A small network was trained on made-up records. Each row is its average activation on records with the value named, seen along a few directions.
Related values have similar rows: they may be neighbours, one step apart, or belong to one group.
(in the rows, 500 means zero)
Random noise pushes rows far along 13 fixed directions. That doesn't count. These rows show it; they differ only by the noise:
[488 696 579 480 394 405 389 641 580 316 521 359 512 613 574 335 655 635
 696 510 389 578 510 565 711 503 559 463 579]
[533 553 547 508 183 592 478 435 613 632 491 462 194 495 517 389 399 432
 332 471 449 573 464 453 508 514 620 312 300]
[378 190 643 547 598 489 464 700 490 426 621 341 543 615 662 414 547 507
 471 605 497 571 535 485 500 521 580 430 411]
[632 389 587 525 595 637 395 128 436 619 391 744 513 675 478 322 364 594
 362 300 330 530 447 367 510 476 450 711 420]
[553 597 302 366 547 627 699 327 629 625 554 557 375 369 436 489 564 294
 577 489 501 500 596 356 299 743 428 392 596]
[424 509 520 609 554 561 547 295 434 535 417 611 654 641 494 347 473 599
 531 326 340 554 445 499 565 516 401 638 565]
[562 664 738 745 374 353 525 358 417 476 353 320 558 462 474 530 543 584
 562 439 478 632 550 443 530 498 400 452 559]
[652 412 309 451 579 480 564 573 487 339 620 465 465 494 510 480 443 443
 596 531 507 309 579 597 558 595 499 435 437]
[335 515 550 473 404 396 474 524 512 547 371 482 558 492 492 676 526 572
 479 420 587 611 375 544 599 320 425 594 583]
[610 484 484 351 455 489 541 466 591 506 508 432 312 458 518 463 492 450
 534 520 547 507 532 501 492 464 483 504 510]
[344 366 530 627 443 532 550 513 451 409 749 222 484 486 568 670 484 456
 610 408 560 524 592 641 478 667 503 433 452]
[345 593 758 641 354 366 611 387 368 577 477 366 503 390 543 279 596 605
 254 482 446 661 508 444 537 518 454 259 500]
[453 426 480 390 461 506 517 516 622 465 545 392 298 455 580 566 550 462
 551 501 509 544 473 513 595 349 529 602 497]
[463 500 577 222 514 333 437 700 551 421 628 256 491 429 536 697 603 532
 695 558 778 553 563 666 458 475 429 537 689]
[437 702 298 476 509 518 737 126 387 478 608 603 449 327 446 315 552 549
 415 279 324 396 510 557 659 593 370 482 576]


Field FEF:
babo: [655 562 659 454 490 423 243 540 407 389 466 487 638 631 421 549 487 640
 579 470 590 484 582 560 484 538 484 561 545]
tuvo: [416 648 509 578 276 450 403 499 480 279 467 394 578 648 478 521 614 605
 583 382 400 558 513 567 710 539 550 520 534]
mubu: [384 433 365 397 449 508 548 617 567 456 533 525 425 475 529 518 512 490
 468 507 543 502 441 647 584 408 548 540 541]
bori: [362 311 667 555 558 624 466 616 504 529 843 268 328 374 644 529 502 439
 401 653 551 525 566 533 350 491 684 495 407]
pavaz: [417 654 840 467 428 433 345 413 418 569 417 569 624 634 524 133 551 804
 342 462 434 673 432 536 557 406 501 537 641]
sop: [393 742 387 690 407 644 491 521 542 540 634 610 420 425 512 430 582 422
 398 541 262 420 483 345 572 660 691 208 318]
retas: [562 377 675 585 445 429 444 496 474 411 277 495 608 741 509 187 589 580
 356 538 427 665 529 327 512 586 531 336 468]
sazaz: [552 602 487 701 529 462 660 588 542 476 336 463 632 472 467 520 578 413
 636 637 481 558 536 409 430 557 501 455 650]
romem: [411 261 444 572 803 583 587 556 430 472 622 605 567 504 636 273 566 482
 399 608 304 416 508 393 527 514 563 482 391]
puze: [343 369 705 322 565 488 531 471 509 453 610 333 606 645 550 250 764 517
 508 519 528 770 654 420 297 746 475 402 678]
Each value of FEF is a pair of two hidden parts, and every pair occurs once (2 first parts, 5 second parts).
- Changing only the second part turns sop into tuvo. romem has the same second part as sop; what does that change turn romem into? => puze
- Changing only the second part turns pavaz into babo. mubu has the same second part as pavaz; what does that change turn mubu into? => retas

Field GINU:
megog: [290 690 520 752 504 732 505 362 507 489 703 357 509 567 600 560 464 553
 929 275 267 545 490 712 593 538 503 844 528]
pum: [223 690 382 383 415 555 448 505 536 462 628 514 650 697 507 397 556 626
 722 261 466 579 448 779 594 708 453 509 639]
podis: [561 484 228 573 580 324 676 575 556 189 410 459 701 593 497 523 702 502
 741 465 412 441 546 454 778 639 366 374 712]
zulo: [ 76 357 478 289 285 565 477 659 505 670 688 497 596 696 563 451 334 610
 395 304 629 610 279 854 525 552 506 446 505]
dizu: [700 902 482 668 603 344 612 341 460 408 158 581 732 438 356 487 666 536
 729 536 379 466 559 300 517 471 310 614 740]
bov: [649 446 437 530 245 350 461 481 640 317 292 417 297 471 450 695 557 477
 390 491 586 573 502 395 704 405 552 388 479]
fure: [332 531 551 392 588 654 299 625 561 603 558 742 739 727 510 207 586 588
 429 535 395 617 458 436 391 724 619 413 593]
gumin: [464 518 499 210 471 375 415 641 423 598 617 591 377 234 456 559 507 514
 130 659 714 406 458 554 462 348 560 359 422]
feg: [789 572 533 605 318 475 441 324 379 361 553 428 381 528 457 282 438 535
 405 401 354 408 618 430 609 710 539 235 296]
taf: [489 504 631 466 379 465 494 345 374 412 593 394 569 643 482 319 505 625
 506 319 481 545 607 607 534 705 417 391 547]
zudiv: [240 598 465 562 581 536 644 262 414 431 754 444 498 306 526 413 778 505
 318 415 367 579 595 370 509 749 547 331 568]
buker: [543 686 211 446 185 473 402 542 619 442 236 788 380 535 398 501 504 497
 270 440 332 420 310 430 848 332 655 387 332]
The values of GINU form a line.
- What is the length, in steps, of the shortest route from pum to fure? => 7
- List every value one step from gumin, in the order listed. => zudiv, buker
- List every value one step from taf, in the order listed. => dizu, feg
- List every value one step from podis, in the order listed. => zulo

Field VON:
bet: [391 380 469 672 653 445 536 504 451 432 449 506 704 538 541 657 603 506
 557 457 430 546 466 414 595 496 451 556 540]
kefan: [568 517 567 372 351 451 289 588 532 468 506 474 495 594 463 517 477 565
 430 492 619 558 491 543 492 566 576 415 489]
fumu: [601 450 437 434 530 449 556 555 474 523 391 554 531 484 435 538 375 487
 521 545 629 425 478 616 438 385 423 583 541]
vose: [676 449 620 626 550 493 536 287 418 374 448 442 490 607 515 346 442 590
 585 426 402 477 581 543 569 440 434 676 530]
vad: [373 339 632 525 579 674 557 418 524 635 594 453 484 615 591 396 380 513
 610 430 459 584 473 582 370 464 463 707 523]
pusaz: [306 140 549 706 371 451 520 664 592 275 464 246 447 645 644 599 690 412
 434 541 415 673 512 309 688 480 633 325 345]
mipo: [390 505 430 500 574 512 439 540 497 532 497 617 570 446 504 616 565 494
 439 492 471 503 429 408 557 508 537 488 470]
kas: [706 534 436 493 627 499 454 506 509 402 602 489 356 387 530 517 505 463
 553 586 455 328 575 443 549 476 552 509 402]
teg: [531 309 493 442 569 547 413 464 528 524 500 560 439 474 499 693 485 445
 381 513 565 498 489 390 468 425 546 613 456]
guvid: [474 433 504 362 515 435 460 473 432 440 541 529 499 533 528 370 520 597
 378 453 475 474 485 571 607 441 492 529 460]
Each value of VON is a pair of two hidden parts, and every pair occurs once (2 first parts, 5 second parts).
- Changing only the second part turns guvid into fumu. pusaz has the same second part as guvid; what does that change turn pusaz into? => vose
- Changing only the second part turns vad into teg. bet has the same second part as vad; what does that change turn bet into? => kefan
